These are the activations of a small neural network, seen along a few directions. Each row is one input.
Each table varies a few parts of the input and shows all the possible inputs, shuffled.
Descriptions start from the smaller parts, as in this example, which fits no table here: line(6) and (point or ring(9) or (values(2) and ring(8))).
Shared parts are said once, and a part with two or three values counts as separate values.
In the rows, zero is written as 128.

Other details of the inputs vary at random and push rows far along two fixed directions, the same in every table; ignore that.

Table:
R1: [141 175 120 103 108  69 145 151  81 101 136 163 144 108]
R2: [ 69  83 111 130 131 177 140 164 126  61 178 106 133 102]
R3: [139 182 126 101 106  68 143 147  87 100 139 161 132  98]
R4: [138  64 155 155 160 169 107 108 165 195 106 110 104 161]
R5: [ 75  63 124 114 142 164 142 180 109  70 171 118 116 106]
R6: [173 209 123 103 119  79 116 116 118 117 109 148 164 131]
R7: [111  84 127 152 126 180 130 110 147 131 139  90 107 127]
R8: [ 55  87 104 128 126 169 155 154 115  80 191 107 128 111]
R9: [122  78 140 164 145 159 138  96 167 211 125 114  79 156]
R10: [164 212 118 101 118  65 119 113 115 120 119 151 166 128]
R11: [141 128 131 118 108 114 137 145  99 101 129 130 117 101]
R12: [177 190 120 100 117  80 102 110 112 114  94 142 175 124]
R13: [100  95 120 147 129 178 142 115 150 136 150  97 103 132]
R14: [ 89 113 107  88 131 106 143 174  91  82 167 140 142 103]
R15: [112  99 137 169 147 173 126  76 181 200 129 105  99 159]
R16: [ 70  82 121 128 120 180 139 152 115  63 176  95 120  93]
R17: [ 74  77 115 116 133 178 130 161 118  62 177  94 136 105]
R18: [149 135 147 139 132 123 129 113 138 171 110 139 105 137]
R19: [ 95  78 131 144 147 152 138 143 146 158 154 122 109 134]
R20: [170 216 126 113 104  80 126 109 114 115 110 150 149 117]
R21: [118 137 116 126 117 136 136 134 110  80 138 129 143 114]
R22: [ 94  77 147 166 137 149 111 133 185 207  84 101  76 196]
R23: [ 91 163 112 117  96  98 120 166 128  90 114 114 130 145]
R24: [182 139 148 168 135 142 101  60 167 207  72 120 130 170]
R25: [177 133 153 159 148 123 111  94 171 226  83 141 115 168]
R26: [136  71 148 169 146 170 130  97 165 193 106 113  79 153]
R27: [102  74 136 146 141 168 143 139 134 149 141 120 103 138]
R28: [122 157 115 119 119 122 132 144 123  96 147 130 151 113]
R29: [120 123 135 121 121 123 140 149 105  94 136 140 114 103]
R30: [168 214 114 113  98  68 135 103 112 122 119 147 145 118]
R31: [186 181 140 114 106  71 121 129  91 120  92 160 148 117]
R32: [172 124 145 139 157 120 106  88 164 224  77 140 123 175]
R33: [128 116 133 120 122 121 127 163 108  99 137 133 135 103]
R34: [105 116 122 111 122 122 142 182  97  63 156 142 135  92]
R35: [114 158 110 119 120 110 134 139 122 103 155 133 152 113]
R36: [123 141 110 105 129 121 120 132 116  85 130 131 158 118]
R37: [179 191 135  99 123  65 121 135 106 129 104 163 148 127]
R38: [134 143 117 125 143 117 115  95 148 165 118 128 148 151]
R39: [181 194 130 110 103  68 137 127 100 129 105 159 128 116]
R40: [107  84 130 152 138 179 118 124 155 132 141  98 129 130]
R41: [ 72  83 109 130 118 178 152 150 118  60 176  98 112  98]
R42: [182 125 156 166 144 128 113  80 157 214  68 144 110 170]
R43: [126 153 124 125 114 126 131 124 117  87 134 130 133 108]
R44: [177 142 145 156 152 138  97  65 179 200  77 125 130 176]
R45: [ 64  87 108 127 125 179 153 159 115  72 182 104 128 110]
R46: [111  69 148 148 137 169 129 130 136 144 133 111  95 123]
R47: [140 140 121 125 143 130 113 100 150 158 111 124 147 151]
R48: [183 173 133  96 121  67 107 129 101 127  88 158 159 122]
R49: [151 164 120  87 122  74 124 154  87  83 114 163 157 107]
R50: [ 96  76 132 132 155 151 134 139 141 154 153 119 108 141]
Description of these inputs: values(2) and (point or (line(4) and line(6))).
The inputs of R12 and R48 match in every part but the values(2) part. If R40 is changed in the same way as R12 into R48, which row does it become? -> R33
The inputs of R21 and R42 match in every part but the values(2) part. If R28 is changed in the same way as R21 into R42, which row does it become? -> R25
Which other rows does R22 become when the values(2) part takes its other values? List them by row number. -> R23
Which other rows does R47 become when the values(2) part takes its other values? List them by row number. -> R32

Table:
R51: [157 201 115 113  74  65 160 155  69  87 107 177 126 108]
R52: [ 97  85 125 133 128 145 163 167  91  98 168 160 122  90]
R53: [191 170 132  98  95  76 133 163  64  82  93 173 148  92]
R54: [113 109 135 167 128 200 152  82 175 170 128  91  90 161]
R55: [137 213 117 118  88  66 101 135 109  66 117 141 194 108]
R56: [ 77 123 106 109 151 161 139 150 124  88 184 124 163 108]
R57: [137 206 107  93 108  50 145 164  82  85 107 162 151 137]
R58: [113  78 163 168 130 149 110 149 180 207 138  92  91 140]
R59: [ 65 101  98 115 115 135 154 186 102  92 145 133 124 138]
R60: [128  51 147 145 174 171 115 132 154 174  96 109 117 173]
R61: [167 184 138 132 136  81  85  96 182 171  76 139 138 152]
R62: [ 99  72 116 156 140 169 104  71 162 178 127  82 139 163]
R63: [181 199 161 153 114 112 105  71 162 162  79 131 130 131]
R64: [ 91 109 120 108 113 158 148 114 105  77 168  97 122  89]
R65: [120 112 122 113 125 183 137 149 110  65 158 100 134  90]
R66: [133  66 126 134 169 181 105 118 186 168 113  97 119 164]
R67: [ 87 112 144 129 124 146 129 160 117  68 162 128  93  93]
R68: [170 192 110 123 131  87 118  92 171 178  80 136 131 180]
R69: [161 162 151 146 125  76  89 116 148 188  56 162 140 159]
R70: [151 200 126  80 135  58 128 147  96  88 140 188 172 120]
R71: [167 194 109  80  97  57 133 113  88  81 126 146 134  80]
R72: [ 74  92 115  84 141 129 124 146 104  90 165 115 122 120]
R73: [166 197 111 152 109 101 113  77 154 175  82 125 162 185]
R74: [130  70 123 165 150 196  99 103 167 162 114  88 152 167]
R75: [148  65 162 147 158 193 120 108 157 164 117 110  84 150]
R76: [164 208 118 128 125 109 117  81 161 179  81 126 146 180]
R77: [102  69 114 126 162 157 108  87 178 186 127  91 106 156]
R78: [ 64 126 123 117 127 154 116 155 141  72 158 102 146 108]
R79: [123  99 111 140 111 178 133 145 100  60 158 101 149  93]
R80: [186 187 140 138 101  76 130 128 146 219 102 125 113 163]
R81: [175 156 138 136 146  81 116 108 136 203  80 184 158 163]
R82: [114  88 150 202 121 187 114  83 177 157 122  92 113 139]
R83: [ 98 101 131 117 123 127 154 195 111 126 205 123 130  92]
R84: [ 71  80 113  95 139 117 137 158  91  92 150 117 128 115]
R85: [163 180 128  94 101  50 142 127  57  91 110 159 129  86]
R86: [ 68 110 133 112 139 134 112 173 128  72 159 126 122 118]
R87: [195 163 157 152 146  89 137  90 129 189  90 175 125 138]
R88: [ 88 108 118 134 114 143 175 166  97  81 153 127  90 116]
R89: [ 86  99 142 143 124 135 141 171 105  72 147 129  98  90]
R90: [ 91  74 118 116 108 132 151 150  77  93 149 131 103  88]
R91: [103 109 109 121 142 151 155 147 125  88 188 135 120  84]
R92: [173 206 114  76 117  92 110 144  97  70 109 139 190 113]
R93: [218 149 162 139 135 100 119 102 125 172  59 151 121 145]
R94: [ 91  72 152 167 165 153 104 128 173 179 103 112 103 164]
R95: [ 93 121 102 120 110 150 170 150 127  72 167 112  96 110]
R96: [119  68 148 144 150 170 123  78 148 181 130 108  70 142]
R97: [191 169 135 154 101 101 113  39 129 172  87 124 145 138]
R98: [ 88 123 103 150  87 165 167 135 110  65 168 102 129 114]
R99: [222 167 139 127 133 111 107  88 154 167  75 137 123 135]
R100: [ 92 112 128 129 118 143 135 153 140  67 161 113 104  86]
R101: [100 106 134 120 144 151 155 150 107  87 187 147 112  97]
R102: [ 69 121 105 102 133 142 144 169 117  81 164 122 114 145]
R103: [122  99 140 167 161 201 137  82 169 183 149 112 113 132]
R104: [116  94 144 163 140 183 145  99 163 176 128 114  62 168]
R105: [ 84 106  99 104 155 139 141 161 134  88 184 134 148 109]
R106: [106  89 127  89 149 152 121 177 109  67 152 122 134 128]
R107: [ 96  84 123 131 156 177 108  75 168 184 127  82 123 158]
R108: [178 184 121 155 140 103 102  74 151 185 102 151 186 158]
R109: [105  65 142 157 184 157 133 120 160 193 128 134 123 168]
R110: [140 171 111  74  99  41 122 145  66 101 103 166 164 110]
R111: [218 158 159 125 116  88 105 135 141 209  90 127 134 143]
R112: [172 168 123  82 108  65 118 175  74  86  89 171 175 119]
R113: [100 113 108 153 122 167 150 132 105  82 188 125 152  88]
R114: [156 190 140 122  84  58 126 158  81  82  99 178 134  85]
R115: [117  64 142 140 131 144 120 124 152 224 146  81  90 138]
What do these inputs look like to the network? -> values(5) and (point or (values(2) and line(6)))
The inputs of R80 and R115 match in every part but the values(5) part. If R54 is changed in the same way as R80 into R115, which row does it become? -> R64
Which other rows does R79 become when the values(5) part takes its other values? List them by row number. -> R82, R97, R98, R113
Which other rows does R113 become when the values(2) part takes its other values? List them by row number. -> R108
Start at R59 and move only the line(6) part, one step at a time. The first step leads to R57. Which rows follow, in order? -> R102, R68, R76, R73
